Each row below holds a small network's activations on one input, seen along a few directions.
In each table, some parts of the input vary, and every possible input appears once, in random order.
A made-up example of a description, with smaller parts first: line(4) and (point or ring(9) or (values(3) and ring(5))).
Shared parts are said once, and a part with two or three values counts as separate values.

Other details of the inputs shift rows strongly along two fixed directions, in all tables alike. That doesn't count.

A family of inputs:
r1: 11; 11; 16; -18; 1; -10; 4; -6; -38; -4; 1
r2: 6; 24; 1; -25; 3; 23; 13; 36; 19; -12; 6
r3: -7; -11; -26; -22; -10; 23; 1; 36; 53; 14; 8
r4: -7; 7; -12; -9; 6; 0; -18; -20; 4; 13; -15
r5: 8; -9; 21; -2; 9; -1; 16; -5; -34; 5; -6
r6: -7; -6; -6; 6; 1; -22; -18; -19; -3; 5; 9
r7: 10; 12; 8; -6; 5; 15; 30; 12; -19; -3; -6
r8: -1; -4; -18; 27; -6; -3; -21; -35; 13; 9; -26
r9: 20; 14; 23; -18; 14; 20; 16; -6; -43; 21; -13
r10: -8; -28; -5; 23; -10; -16; -21; -21; 10; 15; 3
r11: -3; 19; -1; -21; 16; 26; 19; 33; 17; -13; 5
r12: 22; 32; 16; -31; 13; 25; 31; 27; -16; -10; 18
r13: 11; 17; 37; 4; 20; 1; 20; -15; -55; -15; 4
r14: 9; 19; 14; -17; 13; 17; 24; 9; -15; -19; 2
r15: 14; -1; 13; 27; -8; -21; -2; -24; -32; -5; -10
r16: -11; -23; 0; 9; 0; -2; -3; -4; 5; 7; -7
r17: -1; -25; -8; 16; -14; -19; -16; -24; 14; 9; -2
r18: -17; 9; -19; -12; -3; 27; -9; 42; 58; -7; 9
r19: 13; 4; 30; -13; 4; 11; 16; 17; -43; 13; 4
r20: -2; 20; -2; -24; 11; 27; 22; 30; 20; -14; 4
r21: -3; -2; -12; -9; -5; -12; -10; -11; 6; 1; 8
r22: 2; 4; -4; 10; 2; -9; -9; -10; 15; -11; 8
r23: -10; -1; 0; 13; 8; -3; -5; -10; 11; -16; -1
r24: 8; 15; 18; -28; 14; 5; 24; 4; -43; -5; 2
r25: -6; 0; -15; -11; -4; -10; -9; -2; 16; 5; 8
r26: 20; 27; 28; -12; 12; 6; 17; 10; -34; -15; 6
r27: -24; 0; -30; -29; 1; 17; 0; 33; 50; 2; 1
r28: 15; -1; 13; 24; -11; -20; 0; -27; -30; -6; -11
r29: -7; -6; -2; 25; -6; -19; -26; -21; 16; -16; -2
r30: -11; -31; -7; 17; -9; -16; -11; -25; 13; 3; -14
r31: 5; -18; -2; 40; -21; -32; -20; -45; -8; -10; -16
r32: 0; 15; 23; -21; 19; 7; 20; 8; -46; 3; 7
r33: -3; -12; 2; 40; -4; -32; -28; -49; 0; -11; 6
r34: 1; 7; -10; 1; -2; -2; -5; -2; 28; -10; 9
r35: 4; 1; 7; 16; -7; 1; 0; 2; -14; 2; -2
r36: -8; -10; -7; 22; -2; -1; 1; -5; 6; -2; -8
r37: -1; -15; -7; 0; -4; -1; -5; 5; 16; 13; 4
r38: -16; -21; -6; 23; 0; -38; -25; -46; -7; -6; -11
r39: -4; -25; -4; 15; -18; -20; -20; -20; 12; 5; -12
r40: 19; 2; 23; 29; 1; -17; 7; -30; -53; 3; 4
r41: 15; 8; 18; 12; -2; -3; 10; 0; -35; -1; -3
r42: -12; -11; -20; -17; -9; 20; -6; 43; 48; 12; 0
r43: 3; -12; -15; 28; -15; -18; -11; -25; 15; 0; -4
r44: 21; 9; 13; 12; 2; -6; 15; -8; -34; 2; 4
r45: 2; 1; 19; -21; 13; 27; 28; 31; -23; 13; 4
r46: -9; -17; -13; 32; -7; -14; -9; -22; 13; -5; -14
r47: -15; -13; -12; 14; -5; -24; -28; -25; 8; 7; 9
r48: -10; -26; -14; 16; -9; -11; -19; -8; 26; 14; 3
r49: -16; 5; -31; -28; 1; 13; -7; 38; 50; 10; 15
r50: 15; 16; 21; 6; 12; -7; 7; -12; -30; -10; 14
r51: 9; 13; 17; -16; 2; -13; 4; -6; -37; -2; 0
r52: -2; -9; -10; 14; -7; 0; 5; -11; 8; -7; -11
r53: 14; 2; -2; 9; -7; -2; 8; -8; -9; -1; 2
r54: 7; 25; 13; -36; 11; 12; 16; 33; -24; 3; 8
r55: -16; -12; -19; -16; -9; 23; -7; 46; 49; 14; 2
r56: -6; -26; -12; 8; -20; -9; -20; -9; 24; 4; -9
r57: -26; -16; -19; 7; 0; -15; -21; -11; 22; 0; -3
r58: 6; 19; 24; -22; 10; 4; 11; 14; -45; 5; 10
r59: -11; -2; -5; -2; -3; -13; -18; -1; 2; 2; 2
r60: 19; 23; 12; -13; 9; 23; 31; 32; -26; 7; 13
r61: -11; 19; -28; -20; 8; 38; -8; 22; 59; 2; -10
r62: -3; -21; 0; 2; -4; -2; 2; -10; 1; 2; -10
r63: -10; 9; -24; -19; -7; 24; -5; 37; 61; -14; 5
r64: -6; 8; -4; -9; 6; 33; 24; 39; 10; 4; 2
Description of these inputs: values(4) and (point or (values(3) and line(5))).
The inputs of r35 and r18 match in every part but the values(4) part. If r43 is changed in the same way as r35 into r18, which row does it become? -> r34
Change only the values(4) part in r45. List by row number the other rows that result. -> r13, r32, r64
Change only the values(3) part in r41. List by row number the other rows that result. -> r36, r60
Change only the line(5) part in r17. List by row number the other rows that result. -> r3, r10, r37, r48
Change only the line(5) part in r62. List by row number the other rows that result. -> r5, r16, r30, r45

A family of inputs:
r65: 2; 4; 7; -8; 4; 2; 8; 1; -13; 0; -1
r66: -4; 1; -7; 2; -1; -2; -8; -7; 6; 3; -2
r67: 10; 3; 8; 0; -2; 0; 7; 3; -15; 1; 0
r68: 2; 2; 6; -6; 5; 3; 7; 2; -15; -1; 0
r69: 9; 3; 7; 0; 0; 4; 8; 1; -14; 1; -5
r70: 8; 2; 9; 0; 1; 1; 8; 1; -14; 2; 4
r71: 2; 4; 9; -4; 5; 3; 7; 3; -14; 1; -2
r72: -4; -3; -4; -1; -1; -4; -6; -6; 7; 1; -4
r73: -5; 12; -13; -31; 2; 26; 11; 45; 31; 5; 9
r74: -1; -5; -4; 7; -7; -2; -4; -2; 7; 2; 1
r75: 5; 3; 7; -1; 6; 2; 9; 1; -14; 2; -1
r76: -1; 5; -4; 8; 0; -4; -5; -5; 11; -13; 3
r77: -2; -7; -4; 6; -2; 0; -2; -5; 7; 2; -3
r78: -2; 6; -4; 7; 1; -1; -4; -8; 11; -13; -2
r79: -5; -7; -1; 6; -3; -3; -6; -1; 6; 1; 2
r80: 6; 10; 6; -5; 3; -1; 3; 0; -15; 2; 5
r81: 8; 6; 8; -7; 3; 0; 3; 1; -14; 1; 4
r82: -6; -7; -2; 5; -1; 0; -5; -4; 6; 1; -3
r83: -2; -6; -4; 7; -1; -5; -4; -1; 6; 2; 1
r84: -5; -5; -2; 5; -3; -5; -6; -1; 6; 0; 0
r85: -2; -5; -5; 7; -5; 1; -3; -5; 6; 2; -4
r86: -5; -7; -5; 3; -3; -5; -6; -2; 5; -2; 2
r87: -2; -3; -5; 0; 0; -2; -8; -7; 7; 1; -3
r88: -5; -5; -4; 1; -4; -7; -5; -3; 6; -1; 2
The inputs of r85 and r74 match in every part but one. If r66 is changed in the same way as r85 into r74, which row does it become? -> r80
Describe the family of inputs behind these rows. -> values(2) and (point or line(11))

A family of inputs:
r89: 17; 6; 19; 15; 2; -5; 10; -17; -34; -7; -6
r90: -13; -20; -11; 2; -5; -8; -12; -2; 13; 9; -2
r91: 7; 20; 3; -13; 10; 10; 6; 2; -7; -3; 2
r92: 10; 20; -8; -32; -5; 22; 12; 51; 19; 10; 23
r93: -13; -20; -7; 5; -5; -7; -12; -1; 10; 10; 0
r94: -11; -21; -12; 3; -9; -5; -10; -4; 17; 9; -8
r95: 21; 9; 21; 16; 3; -3; 12; -21; -39; -4; -6
r96: -12; -2; -8; 4; 2; -14; -15; -14; 12; -10; 2
r97: -12; -2; -6; 3; 2; -11; -15; -7; 16; -8; 4
r98: 4; 15; 6; -20; 9; 8; 11; 11; -5; -8; 3
r99: -9; -11; -11; 16; -6; -4; -6; -3; 22; -8; -1
r100: -7; 1; -11; 6; -2; -8; -16; -15; 15; -8; -3
r101: -6; -11; -12; 5; -6; -2; -11; -8; 14; 16; -9
r102: 3; 6; 4; -19; 3; 16; 13; 20; -11; 14; -3
r103: 13; 0; 27; 21; 4; -13; 10; -20; -43; -8; 2
r104: 8; 11; 5; -13; 2; 24; 23; 30; 2; -4; 2
Describe the family of inputs behind these rows. -> point or (values(3) and line(5))
